Each row below holds a small network's activations on one record, seen along a few directions.
Each row is followed by the record's values for the fields T, G, C, K, S.
Not every record has every field; a missing one is left out.
Other fields move the rows too, some of them a lot.
In the rows, 500 means zero.
Strong random noise was added to every row along 15 fixed directions; ignore it. To show where, here is one row again and again, with new noise each time:
[653 453 686 428 538 582 461 460 565 404 704 502 394 419 441 526 521 324
 386 647 619 459 386 632 223 366 478 465 392 665 354 517 597 366 503]
[725 278 401 348 381 401 278 787 456 498 446 283 599 353 640 498 416 275
 552 639 302 532 613 840 741 284 346 337 665 510 620 550 410 553 534]
[450 538 474 600 327 553 757 333 558 419 575 594 352 654 466 512 557 436
 710 519 470 533 359 428 419 460 317 380 514 564 572 400 458 462 408]
[467 409 494 648 479 725 600 528 610 337 710 461 474 716 464 485 501 310
 632 423 382 610 411 548 577 486 318 451 593 502 560 279 348 346 346]
[609 523 586 428 330 509 695 675 418 589 610 641 502 462 360 504 614 371
 592 759 484 388 384 520 590 293 331 406 538 416 513 351 477 339 453]
[564 678 487 448 236 533 500 333 687 524 638 595 473 359 301 404 630 520
 667 710 575 689 330 458 363 415 405 545 433 493 677 596 545 175 510]
[607 540 610 391 482 470 487 717 326 539 600 575 428 470 429 539 557 465
 335 739 576 233 556 465 346 430 487 397 422 543 248 440 513 511 581]
[536 620 375 391 247 594 507 367 654 389 636 492 362 463 527 679 607 450
 522 704 611 386 500 678 200 353 188 252 450 501 510 582 562 339 759]
[450 527 516 663 604 461 404 380 576 412 453 510 417 438 383 286 454 528
 733 548 596 804 438 560 621 491 476 610 601 384 612 599 511 284 616]
[611 518 597 450 344 499 484 604 485 569 578 550 510 519 545 395 476 430
 477 568 565 411 443 374 646 429 408 474 451 311 467 405 389 529 409]
[383 393 546 542 578 548 463 514 608 468 565 441 681 378 384 512 372 402
 639 521 253 670 566 779 432 508 533 614 585 656 546 460 576 404 416]
[560 453 592 560 592 533 529 681 443 561 616 443 603 500 365 564 453 216
 710 687 307 477 664 733 474 326 439 474 603 685 553 431 434 515 445]
[605 534 471 399 321 301 338 591 616 364 393 388 427 328 533 485 416 424
 451 694 518 358 481 732 702 383 392 315 427 547 694 672 595 532 672]
[487 621 383 542 348 426 473 525 502 394 458 534 358 529 431 444 539 577
 579 630 551 472 466 465 596 519 368 373 487 461 598 522 465 417 627]
[418 528 381 554 748 486 560 430 501 328 319 458 344 463 406 524 429 449
 586 337 437 553 463 647 635 559 465 470 511 716 585 399 588 365 484]
[511 565 443 493 669 460 413 433 456 442 389 458 339 475 523 452 460 542
 438 373 563 523 557 408 441 603 584 515 455 650 417 553 530 511 545]
[449 616 512 412 590 424 563 557 357 646 375 574 517 433 428 468 434 540
 479 425 430 371 588 331 527 591 589 567 412 575 373 346 516 583 360]

[615 550 317 540 387 436 315 589 426 524 416 541 620 410 501 639 508 631
 596 633 517 513 550 713 631 489 458 462 522 491 796 618 428 505 589] => <T:t2 S:s1>
[567 314 580 405 573 721 547 775 572 564 728 368 619 528 649 564 610 280
 314 511 454 475 593 573 564 320 436 472 727 309 375 518 489 352 661] => <T:t5 C:c2 K:k1 S:s1>
[434 387 681 588 702 434 677 748 348 381 498 558 441 576 366 500 366 321
 471 591 403 244 415 623 758 483 455 412 421 622 390 180 549 574 355] => <T:t5 C:c2 K:k1 S:s1>
[303 500 499 576 665 386 446 301 600 467 341 474 506 378 468 365 345 607
 599 401 477 708 502 526 540 635 612 656 473 533 529 590 654 499 533] => <T:t5 C:c2 K:k1 S:s1>
[515 521 525 411 710 456 496 463 519 645 304 496 672 254 500 574 423 520
 441 307 453 538 528 611 627 507 716 694 505 589 633 579 649 490 424] => <T:t4 G:g1 S:s2>
[533 467 434 240 617 236 605 583 182 736 161 453 413 403 549 366 590 605
 372 335 359 473 627 145 482 553 781 533 590 640 235 536 562 714 420] => <T:t2 S:s1>
[603 492 601 465 478 544 407 411 573 601 604 527 615 338 463 478 532 517
 510 539 519 701 482 526 268 467 665 682 521 590 529 686 550 407 462] => <T:t3 S:s1>
[446 507 258 518 459 687 487 641 688 140 568 328 401 648 409 577 573 401
 416 353 336 485 413 655 743 581 314 324 543 612 704 322 439 196 493] => <T:t2 S:s1>
[431 529 491 432 216 364 573 261 530 710 416 564 681 442 603 583 396 572
 659 522 389 453 547 481 313 492 493 507 383 518 574 536 515 850 321] => <T:t4 G:g1 S:s2>
[531 561 466 599 478 514 468 359 377 520 523 719 435 547 449 458 532 703
 583 568 733 580 330 373 460 587 436 555 363 349 470 399 427 432 447] => <T:t5 C:c2 K:k2 S:s2>
[541 405 516 442 530 474 711 482 442 471 387 540 412 514 713 660 529 524
 299 293 482 357 442 464 467 527 595 425 558 651 433 558 605 664 486] => <T:t3 S:s2>
[339 264 466 810 355 511 489 530 689 146 578 416 546 731 532 523 441 528
 571 535 368 622 344 774 732 568 430 395 624 464 783 550 461 538 538] => <T:t4 G:g1 S:s1>
[477 560 488 639 290 523 536 296 735 378 571 526 491 573 597 586 379 446
 634 499 517 472 392 595 539 517 342 415 358 578 787 543 491 617 430] => <T:t5 C:c1 K:k1 S:s1>
[515 577 458 476 517 534 526 302 490 551 523 492 335 548 454 336 555 457
 655 459 559 677 483 268 327 488 436 522 476 515 386 456 435 412 436] => <T:t4 G:g2 S:s1>
[375 321 400 670 562 600 659 542 460 360 569 449 360 732 504 407 685 551
 578 419 364 794 501 367 424 568 533 476 857 519 403 558 443 340 630] => <T:t4 G:g1 S:s2>
[554 662 437 426 434 470 402 463 290 700 492 678 578 412 364 531 479 653
 581 611 546 442 542 384 295 579 519 572 288 559 416 343 418 541 313] => <T:t4 G:g2 S:s1>
[530 640 551 318 477 454 535 363 707 391 410 391 313 436 571 469 509 418
 255 350 642 307 409 406 553 465 499 414 336 518 496 588 654 492 566] => <T:t3 S:s1>
[477 334 718 325 626 523 537 200 691 453 437 382 379 405 700 243 419 411
 301 124 608 689 324 343 429 483 615 649 516 335 194 522 646 471 387] => <T:t3 S:s2>
[450 647 375 630 714 663 420 615 498 422 543 444 520 666 345 605 573 506
 462 430 543 426 598 520 635 584 500 515 473 495 628 402 389 355 561] => <T:t4 G:g1 S:s1>
[648 537 550 510 347 730 514 348 721 733 714 554 637 533 719 420 640 510
 497 374 712 758 392 197 553 427 501 694 571 135 660 693 385 363 493] => <T:t5 C:c2 K:k2 S:s1>
[320 337 577 528 719 641 754 599 406 584 606 549 609 518 463 619 512 407
 557 509 311 515 614 623 335 461 477 542 695 532 251 337 594 423 528] => <T:t5 C:c1 K:k1 S:s1>
[450 641 549 436 381 395 614 432 550 577 427 464 577 474 477 724 392 316
 627 645 433 138 657 747 429 307 343 321 365 578 612 471 549 781 501] => <T:t4 G:g1 S:s1>
[629 544 496 339 456 563 515 492 604 625 511 419 496 478 698 482 505 337
 424 396 600 416 507 384 680 368 362 453 457 305 529 493 459 513 501] => <T:t5 C:c2 K:k2 S:s1>
[510 526 471 390 605 552 374 461 444 653 515 475 556 394 375 314 632 615
 506 442 502 803 568 305 313 551 671 730 608 413 327 553 478 270 501] => <T:t3 S:s1>
[574 326 504 440 195 547 548 702 532 448 627 499 655 579 548 596 558 446
 392 609 398 373 337 638 689 393 370 359 517 343 605 366 417 508 373] => <T:t4 G:g1 S:s1>
[400 605 461 390 294 378 571 518 495 527 499 466 475 481 293 422 572 499
 608 694 324 447 569 418 345 474 473 417 476 607 452 467 531 495 492] => <T:t1 S:s1>
[466 494 392 518 310 298 470 503 327 374 328 590 352 549 509 446 461 753
 446 503 484 417 394 372 498 689 560 396 397 602 445 453 466 692 415] => <T:t3 S:s2>
[527 445 601 732 508 527 767 635 447 618 604 600 486 687 634 544 697 506
 562 612 565 540 553 328 571 398 578 494 810 394 601 793 470 569 769] => <T:t5 C:c1 K:k2 S:s1>
[420 440 333 281 345 486 389 357 589 462 459 396 507 424 537 438 495 577
 434 450 440 580 433 504 393 557 378 448 384 410 371 391 547 436 445] => <T:t5 C:c1 K:k2 S:s2>
[568 428 593 366 704 581 244 442 537 366 528 378 419 374 586 517 363 398
 281 433 694 416 521 734 334 446 454 484 375 444 222 452 569 449 585] => <T:t3 S:s1>
[404 253 744 471 236 483 497 576 521 423 753 557 559 567 456 316 511 535
 393 801 537 483 294 497 386 433 419 459 463 162 184 363 523 479 480] => <T:t5 C:c2 K:k2 S:s1>
[477 504 358 717 513 490 543 440 494 563 368 574 561 526 733 671 479 628
 685 460 582 590 613 631 665 478 438 482 723 349 788 762 467 604 767] => <T:t4 G:g2 S:s1>
[770 485 483 365 380 341 276 424 229 561 432 689 413 321 491 513 580 771
 353 708 786 497 314 472 228 500 611 496 293 541 363 600 521 529 476] => <T:t4 G:g1 S:s1>
[466 261 346 410 206 505 732 577 452 412 572 484 402 640 621 561 703 527
 457 607 342 511 366 469 407 436 324 239 662 485 390 455 514 473 563] => <T:t5 C:c1 K:k2 S:s1>
[354 569 589 476 407 491 445 526 748 436 580 403 622 453 415 514 446 437
 435 641 480 358 544 662 561 445 453 475 419 380 589 557 615 469 636] => <T:t4 G:g1 S:s1>
[546 410 526 654 316 394 595 690 342 498 452 717 605 525 563 637 489 640
 554 691 532 363 391 669 769 456 440 411 592 339 694 513 458 627 546] => <T:t2 S:s1>
[448 487 287 285 378 471 579 694 369 653 323 485 626 399 490 470 561 572
 545 391 254 522 580 447 725 508 426 489 683 326 474 307 433 402 422] => <T:t3 S:s2>
[562 406 369 593 471 452 426 413 545 358 429 449 322 498 624 422 595 587
 565 535 631 765 415 556 557 450 446 424 695 418 621 790 521 364 786] => <T:t4 G:g2 S:s1>
[535 378 549 480 704 534 470 497 365 446 496 564 441 391 433 496 524 537
 466 507 554 626 443 639 339 491 554 567 584 548 294 460 582 317 534] => <T:t2 S:s2>
[584 616 646 627 548 521 343 559 560 459 594 521 497 484 516 512 432 509
 411 531 624 437 596 495 430 556 655 583 466 599 555 707 476 568 603] => <T:t3 S:s2>

Here are new rows. What are their fields?
[706 252 410 283 375 422 391 489 515 483 427 325 469 351 608 335 574 457
 431 380 335 828 358 473 480 450 625 520 627 667 510 635 510 430 339] => <T:t3 S:s1>
[576 496 341 555 759 364 130 579 357 332 265 337 383 480 429 391 408 571
 467 424 562 584 572 611 707 605 603 501 461 592 561 533 416 506 548] => <T:t4 G:g1 S:s1>
[492 572 324 378 445 555 265 541 687 296 478 312 460 484 554 480 437 532
 251 267 413 460 522 463 591 711 522 465 367 640 559 475 490 437 448] => <T:t2 S:s2>
[464 530 338 414 190 309 486 363 608 377 367 472 471 346 390 528 539 593
 646 672 374 574 400 724 430 459 414 368 486 644 729 637 625 449 560] => <T:t3 S:s2>
[566 464 448 567 510 545 650 503 480 477 463 512 418 597 531 462 542 404
 620 383 475 588 385 435 731 442 419 459 603 488 644 417 408 431 390] => <T:t4 G:g2 S:s1>
[744 447 663 237 543 360 557 565 400 581 510 464 409 300 271 417 629 274
 419 733 484 452 328 524 383 255 603 469 367 791 408 480 653 386 340] => <T:t4 G:g1 S:s1>
[498 752 492 604 355 492 445 269 669 518 539 486 469 576 480 488 450 468
 691 507 562 494 589 394 382 519 462 505 372 580 713 631 413 634 478] => <T:t2 S:s2>
[573 649 326 540 416 532 503 708 336 688 486 569 575 588 400 442 664 585
 668 543 445 578 615 271 713 517 468 541 656 345 652 451 259 395 493] => <T:t2 S:s2>
[498 735 423 463 548 558 484 359 640 662 420 471 694 452 471 660 435 476
 510 281 459 410 580 463 576 566 605 630 295 640 803 491 488 599 285] => <T:t4 G:g1 S:s1>
[327 459 343 326 520 546 498 614 449 374 412 336 427 521 395 412 472 392
 556 428 321 451 599 632 589 457 228 344 606 308 248 133 436 316 505] => <T:t3 S:s1>
[462 598 561 514 480 495 307 566 674 448 576 427 694 395 425 615 364 502
 369 518 364 386 632 654 409 635 691 591 342 796 658 624 581 602 447] => <T:t2 S:s1>
[557 499 485 392 451 558 578 482 531 671 440 556 688 396 660 663 480 520
 414 337 494 425 487 529 602 461 531 559 502 410 613 502 526 557 400] => <T:t4 G:g1 S:s1>
[381 505 549 811 902 490 618 469 378 285 382 547 288 641 390 549 467 528
 574 381 544 525 533 586 494 607 647 526 626 741 491 538 549 502 617] => <T:t3 S:s2>
[542 344 345 461 357 541 272 675 571 362 583 267 604 562 556 545 498 466
 386 475 248 566 595 628 464 570 550 420 559 692 581 557 396 555 444] => <T:t4 G:g1 S:s1>
[688 623 582 356 203 554 503 396 661 643 664 538 569 363 526 558 603 415
 526 650 575 496 479 498 260 313 450 500 469 494 606 695 510 442 523] => <T:t3 S:s2>
[684 490 445 375 442 486 586 449 304 640 475 542 380 560 640 570 553 394
 559 540 602 363 497 407 405 347 313 334 427 477 375 379 394 654 422] => <T:t5 C:c1 K:k2 S:s1>
[581 410 690 290 456 395 395 603 450 579 569 535 546 305 374 286 533 538
 299 689 558 523 342 401 460 462 631 606 372 409 261 464 617 380 424] => <T:t5 C:c2 K:k2 S:s1>
[313 762 414 566 507 535 421 597 552 424 593 416 480 654 130 361 573 557
 530 512 303 500 660 234 400 743 635 577 408 727 501 391 405 390 415] => <T:t2 S:s2>
[583 475 448 308 565 475 569 270 410 728 322 447 477 378 652 462 432 367
 685 288 468 618 576 450 384 366 432 532 540 492 381 427 464 615 325] => <T:t3 S:s1>
[458 825 350 413 574 669 504 268 626 473 487 453 375 587 374 546 544 462
 467 246 601 395 500 306 414 595 417 501 241 572 529 297 438 363 353] => <T:t4 G:g1 S:s2>
